Each row below holds a small network's activations on one input, seen along a few directions.
Each table varies a few parts of the input and shows all the possible inputs, shuffled.
A made-up example of a description, with smaller parts first: one of 8 places around a ring, together with either a single point or one of 9 places around a ring or (one of 3 separate values, together with one of 4 places along a line).
Shared parts are said once, and a part with two or three values counts as separate values.
(in the rows, 128 means zero)

Table:
row 1: [ 90 112 187 144 126 119  88 164  87 130 147  78  94  52]
row 2: [151 152  71 125 173 136 138 123 113 228 154 139 191 180]
row 3: [163 159 159 152  84 112  95 179 138 129 118  61 107  97]
row 4: [ 96 147 176 127 115 122 113 179 129 112 120  65 135 102]
row 5: [143 100  88 137 119 109 154  79 188  87 179 173 159 152]
row 6: [137 114 122 126 114 101 160  80 179  89 163 207 156 133]
row 7: [140 122 115 112 103 115 176  92 132  69 141 186 150  92]
row 8: [143 130  69  69 210 129  93 138 112 221 129 139 138 173]
row 9: [127 100 128 130 154 138 128 102 132  91  92 195 181 134]
row 10: [173 141  71 134 191 138 137 113  85 191 167 102 176 204]
row 11: [123 113 139 129 121 124 155  80 134  61  89 177 164 103]
row 12: [104 129 146 137  97 159 138 150 139 123  98 105  43 133]
row 13: [127 155 146 169 112 128  98 173 149 143  84  79  52 124]
row 14: [ 74 117 175 100  73 162 117 141  76 119 111  88  48 114]
Question: What is each input in this table made of?
Answer: either one of 3 separate values or one of 5 places along a line or one of 6 places around a ring
Question: A walk changes only the place on the line of 5. It starts at row 9 and steps to row 11. List the rest of the walk in order.
Answer: row 7, row 6, row 5

Table:
row 15: [143 152  94 116 156 126 111 177  52 196 158  95 189 143]
row 16: [134 108 116 149 131 126 167  80 112  56 163 171 204  77]
row 17: [126 128 180 166 105 113 114 162 104  87  96  30 101  60]
row 18: [103 112 168 152  71 166 112 145 113 103  67 100  32 125]
row 19: [ 83 116 154 128  39  95 138 133 101  23 151 119 166  64]
row 20: [185 158  76 167 128  91 207 133 188 121 173 118 188 144]
row 21: [150 138 159 164 131 147  74 183 112 161 141  14 121 136]
row 22: [174 150  93 156 148  72 158 119 232 137 130 154 145 169]
row 23: [127 109 140 114 220 123 145 108 111 171 120 191 182 142]
row 24: [106 113 151  78  56 157  99  86 143  47 114 154  68 103]
row 25: [127 124 107 117 196 134 175  88  66 143 138 133 226 141]
row 26: [101  96 101 120 106 150 167  59 139 100 170 210 105 137]
row 27: [173 148  83 144 107 143 182  80 197 144 159 169  94 208]
row 28: [124 156 127 114  98 196 113 170 133 197 118  77  41 144]
row 29: [117 115 176  98  79  83  87 127 155  49  88 158 122  56]
row 30: [143 158 115  99 189 120  72 166  96 206 116 129 150 156]
row 31: [130 116  93  87 156 193 127  62 103 171 143 191 136 145]
row 32: [ 95  93 136 120 133  89 139 100 160  83 145 202 169 125]
row 33: [105 133 180 147  85  86  83 173 139 115  53  84  84  68]
row 34: [ 99 134 153 143 169 114  92 205 159 169  91  54  92 162]
row 35: [141 131  85 110 187 164 128 133  73 208 154 134  74 184]
Question: What is each input in this table made of?
Answer: one of 3 separate values, together with either a single point or one of 6 places around a ring
Question: The inputs of row 30 and row 15 match in every part but the choice among 3 separate values. If row 22 is changed in the same way as row 30 into row 15, which row does it become?
Answer: row 20
Question: Which other rows does row 21 become when the choice among 3 separate values takes its other values? List them by row number.
Answer: row 28, row 34

Table:
row 36: [125 121 184 142 123 115 125 142  82  33  82 151 171  22]
row 37: [166 131 108 131 195 155 112 116  51 206 141 154 201 136]
row 38: [ 93 148 149 153  66 134 109 174 123 127 159   5 100 102]
row 39: [201 151  74 135 175 106 142 103 140 125 133 140 248 148]
row 40: [ 83  87 121 105 100 106 162  63 169  70 176 183 150 118]
row 41: [130 147 191 164  98 133 101 187  98 118 124  23 168  88]
row 42: [121 103  74  87 133 190 142  90  92 214 126 157  88 208]
row 43: [137 115  72 105 171 149 122 113  68 199 173 131 136 158]
row 44: [178 133  50 104 142  96 131  82 162 127 182 153 189 155]
row 45: [119 100 142 122  93 140 180  79 207  90 131 227  79 158]
row 46: [114 112 158 151 136 101 161  90 143  70 139 197 211 102]
row 47: [105 142 140 115 157 136  95 177 158 199  84 120  29 170]
row 48: [ 95 103 150 129  57 150 134 105 130  45  59 133  38 102]
row 49: [185 150  65 139 125 136 167  91 182 128 123 170 116 215]
row 50: [122 155 166 161  50 155 139 175 144 133 103  42  44 146]
row 51: [126 166 166 128 207  96  72 193 106 184 102 102 150 107]
row 52: [106 153 129 118 183  93  91 206 136 183 141  78  84 125]
row 53: [ 99  89 165 115  92 113 119 117 112  52 127 139 100  47]
Question: What is each input in this table made of?
Answer: one of 3 separate values, together with one of 6 places around a ring
Question: Which other rows does row 37 become when the choice among 3 separate values takes its other values? List them by row number.
Answer: row 42, row 43
Question: Which other rows does row 40 become when the choice among 3 separate values takes its other values? List them by row number.
Answer: row 45, row 46

Table:
row 54: [179 143  22 104 214 126 162  82 119 190 175 172 224 203]
row 55: [115 124 153 152 106 120 132 117 130  92 137 143 147  97]
row 56: [114 131 141 135  94 131 140 122 156 111 129 152 122 121]
row 57: [118 121 155 133 108 101 106 131 138  82 123 148 174  79]
row 58: [145 148 125 134 136 126 113 166 131 165 111  88  90 148]
row 59: [124 133 124 139 116 140 104 158 121 167 137  83 118 140]
row 60: [189 114  59 118 173 117 178  35 165 127 160 240 241 174]
row 61: [128 147 153 131 147 117 119 164 107 142 116  80 141 104]
row 62: [107 116 142 115 109 145 125 122 107 122 134 114 100 122]
row 63: [124 145 135 130 124 139 112 166 124 164 124  95 110 145]
row 64: [136 142 137 151 137 118 113 147  97 144 129  79 127 125]
row 65: [174 105  42  98 204 141 163  47 117 163 162 230 214 190]
row 66: [145 142 131 135 123 143 115 146 112 145 131  73 118 143]
row 67: [130 143 130 132 142 120 118 162 147 164 118  87  82 163]
row 68: [127 126 164 140 112 119 140 121 137  75 113 138 157  81]
row 69: [113 117 148 109 131 114  98 137  98 110 131 128 134  86]
row 70: [113 122 129 118 116 145 132 127 119 124  98 126  86 131]
row 71: [127 132 134 140 100 122 138 129 163 115 128 154 101 117]
row 72: [115 124 126 141  84 129 142 125 159 103 141 135 120 114]
row 73: [112 124 153 116 136 133 129 129  98 113 107 123 131  92]
row 74: [126 124 134 140 113 117 146 130 181  96 116 142  86 143]
row 75: [100 116 145 131 126 140 122 126  90 116 124 126 117 104]
row 76: [140 140 144 124 145 100  90 163 105 137 123  82 143 106]
row 77: [113 110 123 123 110 145 127 124 119 122 120 114  90 134]
row 78: [133 127 137 135  90 127 146 107 147  81 129 127 131 121]
row 79: [100 115 140 113 129 134 127 141 138 133 124 131  67 145]
row 80: [109 124 129 118 129 146 118 132 128 153 115 145  84 129]
Question: What is each input in this table made of?
Answer: one of 3 separate values, together with either a single point or one of 8 places along a line
